Here are a small network's activations along a few directions, averaged over the inputs that share one value of a field.
Values that are neighbours, or in one group, have similar rows; names and order tell nothing.
In the rows, zero is written as 500.
Random noise pushes rows far along 3 fixed directions. That doesn't count. These rows show it; they differ only by the noise:
[437 529 428 427 470 693 333 493 576 326 523 637 650 487 522]
[423 659 563 465 561 751 545 427 649 531 554 532 388 462 530]
[433 632 421 400 605 715 465 396 689 399 445 599 483 410 514]
[423 573 606 509 400 747 423 539 530 473 660 572 541 553 552]
[456 334 491 447 603 580 456 434 442 627 606 334 534 541 383]


Values of J:
j8: [489 766 587 601 442 410 625 445 773 523 552 450 104 536 576]
j9: [535 487 384 485 638 214 623 670 499 488 415 576 658 424 389]
j2: [415 841 415 480 324 664 599 723 682 226 458 943 558 285 574]
j10: [534 699 324 578 563 259 586 316 723 385 220 466 316 450 664]
j5: [495 727 539 434 477 681 590 595 595 517 650 654 430 396 510]
j7: [493 544 685 535 343 663 441 383 445 522 534 623 504 498 641]
j6: [580 475 284 526 437 234 549 702 375 301 229 614 630 397 485]
j4: [603 592 606 575 312 451 359 563 535 328 320 675 497 599 770]
j1: [551 644 823 607 496 634 740 385 495 661 462 378 228 616 686]
j3: [483 482 470 450 465 600 261 494 466 321 523 676 671 465 460]
J is arranged as a line.
Going along J from j6 by way of its neighbour j9, in what order are j8, j2, j10, j4 met? -> j2, j4, j10, j8
What is the length, in steps, of the shortest route from j1 to j3? -> 2

Values of P:
p7: [565 597 620 496 535 662 461 372 558 520 521 472 419 545 659]
p4: [584 690 386 411 626 475 635 583 655 453 445 611 397 390 505]
p8: [517 472 533 482 536 443 409 418 434 393 328 543 501 502 646]
p1: [563 760 464 569 607 612 731 342 622 503 274 572 252 362 601]
p3: [495  53 164 296 759 382 370 296 341 539 390 273 699 398 204]
p12: [449 310 511 497 486 383 473 579 404 631 740 439 619 542 345]
p9: [412 393 515 580 417 444 481 562 439 622 712 321 536 525 376]
p16: [497 419 436 533 480 369 545 700 468 516 512 435 528 555 447]
p15: [519 435 482 550 594 633 388 405 533 519 471 440 557 542 464]
p5: [529 457 511 479 498 333 577 478 585 616 373 439 341 496 629]
p2: [480 554 687 626 449 582 643 604 404 535 583 468 512 496 471]
p10: [475 779 508 410 563 637 662 509 541 431 449 714 459 373 516]
p6: [474 653 776 606 216 545 468 502 495 506 727 502 422 736 665]
p14: [423 346 548 405 489 573 370 550 350 607 641 510 663 524 442]
p13: [478 697 700 580 286 539 690 625 602 560 463 566 272 582 582]
p11: [506 631 547 618 541 528 524 411 640 525 550 454 297 456 487]
A value of P combines one of 4 hidden first parts with one of 4 second parts; all combinations occur once.
p4 and p16 share the first part; p4 and p14 share the second. Which value has the first part of p14 and the second part of p16? -> p3
p9 and p12 share the first part; p9 and p2 share the second. Which value has the first part of p2 and the second part of p12? -> p10
p7 and p15 share the first part; p7 and p6 share the second. Which value has the first part of p6 and the second part of p15? -> p11

Values of D:
d19: [458 545 420 463 323 467 194 445 636 258 537 662 628 582 659]
d10: [567 158 243 597 341 244 199 606 351 308 452 418 776 621 385]
d15: [495 456 330 472 583 226 527 478 581 480 379 387 380 461 490]
d12: [471 526 343 434 479 528 511 531 516 347 463 680 647 301 425]
d2: [515 412 317 381 456 416 418 644 395 349 456 638 705 514 408]
d26: [531 379 642 494 350 430 575 698 445 644 601 441 446 631 531]
d24: [541 680 483 513 582 531 625 378 568 458 201 519 390 458 575]
d18: [449 366 398 385 740 551 429 327 417 551 409 386 604 367 443]
d1: [466 533 497 470 629 580 651 520 445 592 427 569 558 398 416]
d28: [465 530 431 503 688 489 496 330 714 640 545 348 357 486 501]
d21: [405 556 421 542 511 591 458 546 624 510 631 518 516 319 465]
d14: [424 625 558 574 505 559 644 662 541 650 701 460 309 405 406]
d17: [491 395 844 585 437 643 581 417 311 795 758 355 377 684 565]
d8: [451 587 441 453 466 345 460 679 501 481 590 630 517 464 443]
d25: [514 629 488 371 463 559 575 565 594 334 332 775 524 486 678]
d7: [549 691 616 570 244 495 603 698 589 552 717 614 381 585 627]
d22: [494 588 657 493 415 735 417 536 528 446 658 495 532 551 502]
d30: [601 230 490 578 635 247 539 420 370 674 397 234 420 564 324]
d27: [510 241 338 380 604 454 314 348 464 523 443 408 626 593 392]
d9: [574 542 518 375 608 519 653 590 419 570 458 496 512 460 494]
d23: [581 491 695 693 368 608 471 561 304 381 540 535 594 598 550]
d16: [555 455 718 777 466 534 556 581 395 580 615 338 434 621 488]
d5: [527 291 469 386 594 438 406 259 406 535 391 385 549 512 551]
d20: [532 812 741 588 328 589 658 572 552 507 394 694 347 497 781]
d3: [613 140 168 330 649 112 342 439 419 368 226 394 740 466 410]
d13: [356 785 773 628 353 766 582 481 704 657 767 514 255 447 565]
d6: [526 641 353 393 728 685 569 372 578 401 360 676 552 386 437]
d4: [443 632 520 446 698 624 689 394 568 579 539 401 380 367 392]
d29: [411 680 693 727 358 545 541 588 536 435 593 445 360 571 528]
d11: [458 543 576 499 159 622 283 478 513 336 567 729 606 683 705]
A value of D combines one of 3 hidden first parts with one of 10 second parts; all combinations occur once.
d1 and d23 share the first part; d1 and d12 share the second. Which value has the first part of d12 and the second part of d23? -> d16
d2 and d27 share the first part; d2 and d9 share the second. Which value has the first part of d9 and the second part of d27? -> d17
d15 and d13 share the first part; d15 and d20 share the second. Which value has the first part of d20 and the second part of d13? -> d18
d10 and d19 share the first part; d10 and d24 share the second. Which value has the first part of d24 and the second part of d19? -> d5

Values of G:
g2: [567 622 625 632 495 422 523 392 630 574 469 378 247 610 627]
g10: [505 541 522 682 129 449 441 892 276 408 712 754 776 555 509]
g6: [494 619 553 424 634 721 565 326 554 688 699 443 363 453 472]
g3: [589 571 260 447 613 256 657 506 545 410 202 560 415 352 486]
g9: [453 692 723 578 426 890 555 467 465 376 589 610 595 538 643]
g1: [386 760 480 451 241 645 375 806 682 271 614 967 635 370 588]
g8: [550  64 596 494 623 457 500 454  48 772 509 230 664 576 385]
g7: [473 457 711 619 403 571 413 368 618 542 511 314 358 716 615]
g4: [440 511 183 375 760 520 414 403 741 286 453 486 581 316 241]
g5: [493 553 452 363 350 331 439 552 617 315 266 719 449 503 718]
G is arranged as a line.
Going along G from g8 by way of its neighbour g9, in what order are g2, g10, g3, g1 met? -> g1, g10, g3, g2
What is the length, in steps, of the shortest route from g4 to g7? -> 6
